Each row below holds a small network's activations on one input, seen along a few directions.
Each table varies a few parts of the input and shows all the possible inputs, shuffled.
A made-up example of a description, with smaller parts first: one of 6 places along a line, together with either a single point or one of 9 places around a ring or (one of 2 separate values, together with one of 8 places around a ring).
Shared parts are said once, and a part with two or three values counts as separate values.

Table:
x1: [ 17  14  30 -34 -16  16 -34 -23 -19 -30  50 -64]
x2: [ 11  12 -27   6   7 -16   4  16  15  69 -41  -5]
x3: [-32   5  21  63 -14   0  -8 -81 -41   0   0  40]
x4: [-21   0  52  35  -6 -96  13  39 -29  -8  18  36]
x5: [  6  -9 -44  28  10 -20  -8  27  37  45 -35 -11]
x6: [ 24 -13 -36  17  22  -9  16  17  10  25 -42 -11]
x7: [-31  22   6 -54  21  38 -15  -9  -2 -36  58  -8]
x8: [  7 -17 -36   1  12  26  14  41 -34  27 -37  20]
x9: [  5 -23  15 -49  30  19 -20 -37  45  -9  53  10]
x10: [ -9 -25  30  11 -68 -17  80  -5  36 -57 -23   0]
x11: [ 18  -8 -42  12   8  35   3  25 -26  19 -41  18]
x12: [  6  42  30 -35  -7  25 -45 -10   9 -46  38 -24]
Q: What is each input in this table made of?
A: either one of 3 separate values or one of 4 places along a line or one of 5 places along a line
Q: Which other rows belong to the same alternative as x8? List them by row number.
A: x2, x5, x6, x11

Table:
x13: [ -4  24  22   0  -6  -7 -36 -15  -9 -38  40 -19]
x14: [  4  21   9 -39   6  25 -17  13   1 -43  32   2]
x15: [ 11 -10 -13  25 -31 -32  53  45  18 -10 -53 -13]
x16: [ 17   9  18 -33   0  42 -16   4 -20 -40  25   1]
x17: [ 18 -35 -16  30 -46  -8  61  14   7  -3 -55  -5]
x18: [ 20   7 -62  16  38   4 -15  45  -1  57 -56 -17]
x19: [ -7  38  32 -24  -5   0 -11 -14 -10 -24  37 -19]
x20: [ 20  -1  21 -48  18   5 -12   8  27 -17  51   9]
x21: [ 13  -3 -69   6  42 -14 -27  49  24  69 -53  -9]
x22: [-27  -9   2 -28  -3  46   8 -46   6 -28  28 -11]
x23: [-14  27  28  -5  -7 -19 -33 -13  20 -18  55  -3]
x24: [  3  12  36   3 -15  14 -35 -21 -26 -28  31 -18]
x25: [ -7  17  32 -18 -23  26  -4 -47 -15 -16  31  -8]
x26: [ 29  -9 -56  18  31  23 -21  42 -20  58 -68 -19]
x27: [  2   5  22   5 -23  17 -21 -48 -18 -26  42 -10]
x28: [  5  27  34 -20 -13  16 -10 -23 -26 -26  31 -24]
x29: [ -9  15  14 -39   2  13  -1   6  -5 -32  44 -26]
x30: [-18   3  17  13 -17  35 -24 -60   8 -25  32   1]
x31: [  7 -10 -16  18 -31 -48  55  46  51   0 -38  -6]
x32: [ 34 -17 -53   8  54 -11 -18  44  24  74 -46  -9]
x33: [ 10   5  37  -7   6 -20 -29 -16  19 -11  60  -7]
x34: [ 22 -23   4  28 -22 -39  57  46  49  16 -34   3]
x35: [-29  -3 -14  46  15 -77   1  25 -15  39 -38  49]
x36: [  2  20   4 -48  10   6 -17  12  29 -29  46  10]
x37: [-22  10  12 -49   3  -5  -7   8  22 -17  48 -15]
x38: [ 11  -8   9 -43 -12  42 -11 -22  -8 -35  25   8]
x39: [-14  37  30 -31  -1 -18 -12 -16  17 -11  48  -6]
x40: [-24   4  -9  60  14 -58   6  24 -43  28 -48  43]
x41: [ 20 -19  -6  36 -39  -7  57  42   3  -9 -55 -16]
x42: [  4  23  45 -24  11 -11  -7 -19  15  -2  55  -5]
x43: [-18  13  20 -18 -13  33   2 -68   2 -22  23  -4]
x44: [-10 -10  -4  64   6 -38   9  22 -59  31 -49  38]
x45: [ -2   4  22 -36  -6  36  -4   0 -21 -31  37 -29]
x46: [ -6 -18  -1  53  28 -73  12  24 -18  49 -27  52]
x47: [-15 -18  -9  63  -3 -32  18  -8 -53  39 -47  54]
x48: [ -5 -37 -22  36 -33   3  63  -5  33  -8 -65   0]
x49: [-10 -13  15 -41 -13  41   0 -25 -10 -22  32 -15]
x50: [-27 -27 -27  60  12 -32  21 -29 -35  24 -57  50]
x51: [ 24 -22 -64  17  22  28 -13  14 -11  66 -64  -9]
x52: [ -5  -5  33 -44  12   2  -4   3  22  -6  52 -11]
x53: [ -7  -7  -3 -37   0  54  -5 -40  14 -43  17  15]
x54: [  4 -21 -74  26  33  41 -12  -2  12  65 -73  -1]
Q: What is each input in this table made of?
A: one of 6 places along a line, together with either one of 3 separate values or one of 4 places along a line
Q: Changing only the place on the line of 6 turns x27 into x30. The same change can be made to x38. Which row results?
A: x53
Q: Changing only the place on the line of 6 turns x43 into x42. The same change can be made to x48. Which row results?
A: x34
Q: Start at x13 and move only the place on the line of 4, one step at a time. The first step leads to x19. Which rows follow, in order?
A: x29, x14
Q: List by row number the other rows that have the place on the line of 6 in common with x44.
A: x16, x24, x26, x28, x41, x45

Table:
x55: [ 47 -11 -59 -12   7  39  17  57  15  24 -63 -39]
x56: [ 25   6 -64  -4  62   8 -36  46   9  61 -39 -14]
x57: [ 17  18  23 -20  -7 -16 -16  19  22  -6  35 -45]
x58: [ 20   4  19 -36 -24  15  28  15  13 -41  19 -16]
x59: [-34 -30  -9  35  17 -40  10 -32  42  54 -15  57]
x60: [ 15 -25 -66   7   7  62  16  16   0  20 -65 -28]
x61: [ 15 -20 -65   8  30  62 -12  -7 -17  48 -65  -9]
x62: [-22 -10  12 -23  33  16 -36 -24 -13  -3  38  30]
x63: [ 19 -14 -61  10  59  38 -37   7 -12  62 -46  -5]
x64: [-24  17  13  60   4 -45 -20   3 -75  18 -23  37]
x65: [-13  -9  -3  27  20 -66  24   7  55  47  -7  45]
x66: [  9  19  17 -25  -6 -10 -15  26  27 -14  35 -27]
x67: [  4  -2   9  -2 -42  35   9 -33   1 -30  15 -30]
x68: [-10 -11  15  54 -45 -14  35  12 -73 -16 -39   6]
x69: [-10 -30 -15  24 -27 -40  66  11  71   2 -32  17]
x70: [ -8 -17  -4  20   1 -61  50  28  71  27  -9  19]
x71: [-17   2   5   2 -12  32 -21 -62 -11  -6  19 -15]
x72: [  6  11  24 -30  29 -14 -29   5   1  -1  46   6]
x73: [-15  -8  13 -22 -26  37  16 -21  -1 -43   9  -3]
x74: [ -4  31  13 -20  23 -19 -35  -3  12   7  42 -11]
x75: [ -8  -5  11 -15   5  38  -4 -52 -20 -17  19  11]
x76: [ -2  16  18  47   8 -65 -18  43 -65  22 -14  19]
x77: [ -7  11   8  -2  14   4 -50 -45  -2  11  32  -6]
x78: [ -1  -9  15 -31 -21  41  26 -15  -7 -42  10   7]
x79: [ 20  11  19 -10 -40   7   4   2  19 -37  15 -43]
x80: [-43 -29 -14  42  -5 -18  39 -51  41  21 -39  48]
x81: [ 37   2 -65  -6  35  14 -15  71  22  38 -48 -34]
x82: [ 16  21  15  41 -17 -62  14  66 -52  -2 -17   2]
x83: [ -1  15  17  -7  19  11 -40 -42  -7   5  32   5]
x84: [-14   3  12 -17  25   7 -40 -33 -11  -2  33  22]
x85: [ -7   0  12  -8  -7  34 -17 -58 -16  -6  17  -6]
x86: [  6   3  14 -44  10 -13  -3  36  14 -30  38  -4]
x87: [ 12   6  13  45 -43 -39  36  49 -56 -21 -38  -6]
x88: [  1   4  15  -3 -33  36  10 -30   3 -36  12 -19]
x89: [ -9 -11  12 -26   1  36  -5 -41 -27 -22  18  24]
x90: [ 18   9  12 -18 -31  12  14   8  18 -37  21 -34]
x91: [ 11  22  17 -37   4 -14   1  32  19 -24  37  -9]
x92: [  6  32  22 -14  14 -14 -34  -3  12  13  40 -19]
x93: [-31   7   8  61 -21 -18   5 -15 -79  -3 -44  29]
x94: [  6   1  20 -40 -18  17  27  18   9 -45  19  -9]
x95: [-14  11  12 -42  32 -16 -32  13   4  -5  39  17]
x96: [-14 -40  -6  33 -34 -19  68 -24  45   8 -38  30]
Q: Changing only one part turns x82 into x93. The same change can be made to x86. Which row results?
A: x89
Q: What is each input in this table made of?
A: one of 6 places around a ring, together with either one of 3 separate values or one of 4 places along a line
Q: Which other rows does x66 become when the place on the ring of 6 takes its other values? List them by row number.
A: x74, x83, x85, x88, x90
Q: Which other rows does x82 become when the choice among 3 separate values takes its other values? List them by row number.
A: x70, x81
